[ 60 166 167 106 177 124 154 138 166 105 132  84 107 143 153 122 132  69
 145  89 124 147 117] = j_528
[208 136 173 115 161 124 106 124 127 149 136  72 143 149 149 131 113  63
 132  95 126 169 109] = j_889
[124  94 162 120 120 129  83  93 116 113 144 170 119 142 115 133 124 119
 122 127  97  83 145] = j_972
[ 30 120 120 143 166 119 107 134 138 103 136 153 114 140  65 121 123 122
 121 104 131  38 136] = j_35
[ 63 100 129 128 123 127  77 172 129 160 121 143 112 138 131 113 127  57
 133 159 133 191 109] = j_851
[201 161 147 115 102 150 153 189 124 189 119  96 115 139 127 126 121 161
 102 134 131 128 131] = j_644
[157 141 133 127 108 131 117  57 115 171 128 135 139 128  85 141 130 131
 141 141 129  80 171] = j_124
miss j_35: [120 136 140 121 136  38  30 134 131 103 122 120 104  65 121 107 153 119
 166 138 114 143]  [123]
howmany j_124: [171]  2
miss j_35: [166  65 120 104 131 114 119 121 134 122 153 136 140 103 120  30 121  38
 136 107 143 123]  [138]
howmany j_644: [102]  2
miss j_528: [ 60 177 117 132 154 106 124  84  89  69 132 153 122 145 107 147 143 124
 105 138 166 166]  [167]
howmany j_528: [84]  1

[104 149 149 187 147 187 149 149 188 132  97 149  95 133 133 133] : j_972
[106 194 118 194 116 193 118 118 193 163  89 126  89 163 164 164] : j_124
[195  58 201  58 201  58 199 199  59  81 222  79 225  81  80  80] : j_851
[114 188  97 189  96 189  98  98 188 183 148 184 170 129 129 129] : j_933
[169 117  98 117  99 118  98  98 117 182 160 181 165 182 182 182] : j_601
[106 194 118 194 116 193 118 118 193 163  89 164  89 163 164 164] : j_644
[195  75 136  74 145  76 144 144  75 137 202 135  75 137 136 136] : j_889
[114 188  97 189  96 189  98  98 188 183  93 184  94 183 184 184] : j_562
[156 114 177 114 176 114 177 176 115 104 168 104 169 104 156 104] : j_528
[162 124 109 124 109 125 109 109 124 172 154 171 159 172 172 172] : j_575
[135 135 124 135 123 136 124 124 226 127  63 129 155 127 128 128] : j_35
[151 135 124 135 123 136 124 124 135 157 144 157 147 157 157 157] : j_987
howmany j_889: [136]  3
which: [104 149 149 187 147 187 149 149 188 132  97 149  95 133 133 133]  j_972
howmany j_972: [149]  5
which: [162 124 109 124 109 125 109 109 124 172 154 171 159 172 172 172]  j_575
howmany j_528: [156]  2
miss j_562: [ 96 184  94 183 189  98 189 184 184  97 188 188 183  93  98]  [114]

[188 163 128 168] : j_601
[150  52 131 169] : j_575
[ 78 189 119 145] : j_528
[162 167 162 162] : j_562
[ 80  77 124 171] : j_933
[204 129 116 169] : j_124
[110  48 129 173] : j_851
[122 131 238 158] : j_987
[144 144 144 144] : j_972
[110  48 129 168] : j_644
[ 92 175 145 168] : j_889
howmany j_562: [162]  3
howmany j_972: [145]  0
howmany j_933: [78]  0

[ 48 137 167 167 142  85 127] -> j_575
[127 107 139 101 136  70 128] -> j_601
[162  99 236 161 162 119 161] -> j_644
[ 61 146 180 160 145  96 137] -> j_972
[138 138 110 120 149 120 138] -> j_35
[158 150 198 189 142 125 144] -> j_933
[ 38 144 104 100 145  99 119] -> j_562
miss j_601: [107  70 101 139 127 136]  [128]
miss j_972: [ 61 145 160 180 146  96]  [137]
miss j_562: [100  38  99 119 144 104]  [145]
howmany j_35: [138]  3
howmany j_644: [161]  2
miss j_575: [137  85  48 167 167 142]  [127]
howmany j_575: [167]  2

[182 110 171  76  57 171 161 235 137 103 140] = j_124
[198 203 127 126 126 136 125 157 125 115 181] = j_987
[128 116 117 116 200 200 171 200 116  97 116] = j_35
miss j_124: [171 235 110 182 171 161 140 103  57 137]  [76]
howmany j_35: [116]  4
howmany j_987: [126]  2

[ 83  84  85 173] = j_528
[123 136 121 133] = j_562
[207 196 207  97] = j_889
[207 196 122 131] = j_933
[207 196 207 106] = j_644
[207 196 207  49] = j_575
[175 187 174  80] = j_972
[207 208 207  49] = j_35
[ 45  55  45 211] = j_601
miss j_528: [173  84  85]  [83]
miss j_528: [173  85  84]  [83]
miss j_933: [131 196 122]  [207]

